Each row below is a small network's average activation on inputs in which a field has the value named, seen along a few directions.
Related values have similar rows: they may be neighbours, one step apart, or belong to one group.
In the rows, 500 means zero.
Random noise pushes rows far along 8 fixed directions. That doesn't count. These rows show it; they differ only by the noise:
[659 509 334 375 525 443 363 430 395 370 441 323 358 526 250 824 633 493
 629 393 430]
[388 258 752 634 650 413 674 417 472 829 681 659 489 206 722 201 529 506
 600 669 492]
[667 598 307 558 423 366 531 839 491 475 590 397 467 545 417 311 583 663
 282 635 335]
[568 390 522 382 780 232 685 535 238 585 369 411 299 276 612 793 620 649
 418 565 435]
[575 325 553 612 601 479 511 304 446 489 644 470 344 388 405 463 581 482
 732 520 412]
[572 365 573 641 521 700 672 501 441 509 291 554 243 577 604 632 631 413
 466 464 311]
[399 533 381 370 578 201 426 495 337 429 493 359 445 472 693 640 436 605
 423 353 589]
[554 670 225 475 282 594 356 777 608 435 462 397 420 750 407 482 590 424
 385 333 358]
[412 661 314 722 169 510 344 490 110  71 435 325 453 783 833 372 402 410
 330 296 826]
[661 542 394 421 397 440 370 530 448 462 462 428 593 542 297 622 563 579
 488 571 479]


Values of U:
u15: [684 625 259 577 290 778 496 695 476 306 330 444 450 726 170 645 696 454
 334 538 300]
u14: [372 509 521 633 729 535 701 459 633 345 439 466 268 681 762 551 320 481
 388 242 312]
u2: [315 270 776 291 805 501 635  61 553 583 260 703 575 359 509 945 473 580
 602 490 438]
u8: [519 689 409 265 538 490 319 465 492 546 517 373 600 387 225 723 582 334
 685 455 709]
u4: [376 667 507 371 341 415 349 530 443 587 629 550 915 478 429 283 357 476
 590 606 786]
u10: [645 473 558 499 549 643 612 607 625 557 446 493 329 487 465 544 587 479
 451 544 360]
u19: [543 405 621 373 560 505 587 505 568 727 203 712 726 404 440 739 533 680
 349 674 332]
u9: [368 632 346 286 319 438 290 669 617 683 501 478 707 563 615 478 413 444
 384 350 661]
u12: [443 654 409 197 718 237 465 625 534 722 568 476 641 367 372 617 443 571
 538 447 475]
u16: [432 580 218 619 385 643 455 804 577 417 651 378 163 732 534 277 646 305
 479 244 362]
u13: [545 534 510 343 525 640 440 559 609 634 425 491 469 428 386 660 606 394
 579 420 584]
u11: [636 649 569 787 331 711 787 958 424 561 425 602 533 574 490 105 599 470
 235 791 400]
u17: [545 293 561 560 682 377 607 385 394 679 759 501 308 159 326 343 676 454
 795 620 411]
u6: [616 453 497 322 586 431 438 562 756 577 536 542 570 491 361 621 495 586
 501 613 390]
u3: [339 484 585 446 484 522 555 458 457 461 449 517 503 369 662 600 495 461
 452 471 639]
u7: [735 515 610 354 667 513 540 349 193 464 332 391 395 229 267 886 681 481
 669 658 673]
u18: [486 706 480 274 330 780 402 565 557 503 144 542 627 716 380 828 551 284
 479 317 619]
u5: [573 243 674 618 658 579 540  79 229 366 398 469 238 371 536 764 526 401
 762 524 647]
u1: [472 584 442 580 608 456 647 615 412 391 619 362 264 425 609 349 557 426
 477 431 589]
U is arranged as a line.
How many steps from neighbour to neighbour lead from u9 to u3, at the fewest?
Answer: 6
List every value one step from u17, in the order listed.
Answer: u19, u16
List every value one step from u10, in the order listed.
Answer: u13, u6
List every value one step from u4, in the order listed.
Answer: u12, u11
List every value one step from u1, in the order listed.
Answer: u8, u7

Values of M:
m4: [554 463 627 556 573 588 629 536 446 608 392 596 545 457 400 539 542 463
 506 621 458]
m5: [353 566 430 504 508 429 478 649 711 449 542 475 406 662 803 431 336 563
 350 292 443]
m18: [484 434 411 661 511 519 522 442 497 444 663 471 375 477 478 334 557 471
 565 435 384]
m13: [556 529 569 544 422 544 466 308 352 167 278 475 612 623 601 764 355 606
 367 516 679]
m17: [398 502 501 585 303 582 474 435 329 488 452 580 667 510 611 389 505 441
 431 542 665]
m7: [608 393 557 565 560 594 445 280 608 372 623 481 449 455 325 475 508 501
 746 532 499]
m10: [536 446 537 586 660 507 624 391 540 332 501 473 323 531 345 580 487 537
 584 467 315]
m14: [451 518 541 534 397 639 439 546 680 575 543 515 528 554 554 320 476 388
 534 480 543]
m8: [481 458 518 592 480 463 484 523 577 486 625 491 436 536 616 316 412 523
 489 510 483]
m11: [662 430 468 492 494 475 474 480 404 445 470 449 468 485 404 631 564 557
 532 597 468]
m3: [565 535 371 429 440 549 505 648 601 531 366 503 434 611 456 624 579 510
 381 437 286]
m1: [365 534 543 580 532 552 575 481 591 416 506 521 477 553 606 408 416 489
 444 390 467]
m19: [468 454 580 513 392 553 493 461 439 609 402 623 647 482 551 517 514 503
 417 602 547]
m6: [379 426 690 429 583 403 588 477 388 852 552 641 646 312 635 339 496 426
 617 623 655]
m15: [424 509 510 378 434 461 413 533 593 597 440 543 595 554 642 586 411 501
 428 442 535]
m2: [456 591 484 466 496 423 499 542 512 405 461 493 586 497 543 491 432 583
 374 529 589]
m16: [480 474 516 600 556 551 545 398 438 343 443 463 336 633 531 590 421 454
 590 270 469]
m12: [527 413 556 727 352 556 311  84 249 205 618 446 504 543 501 428 425 440
 728 482 711]
m9: [399 577 505 419 465 371 404 342 287 483 613 467 687 447 618 415 434 466
 552 536 840]
M is arranged as a line.
List every value one step from m19, in the order listed.
Answer: m18, m3
List every value one step from m4, in the order listed.
Answer: m10, m16
List every value one step from m11, in the order listed.
Answer: m15, m12
List every value one step from m2, in the order listed.
Answer: m13, m1
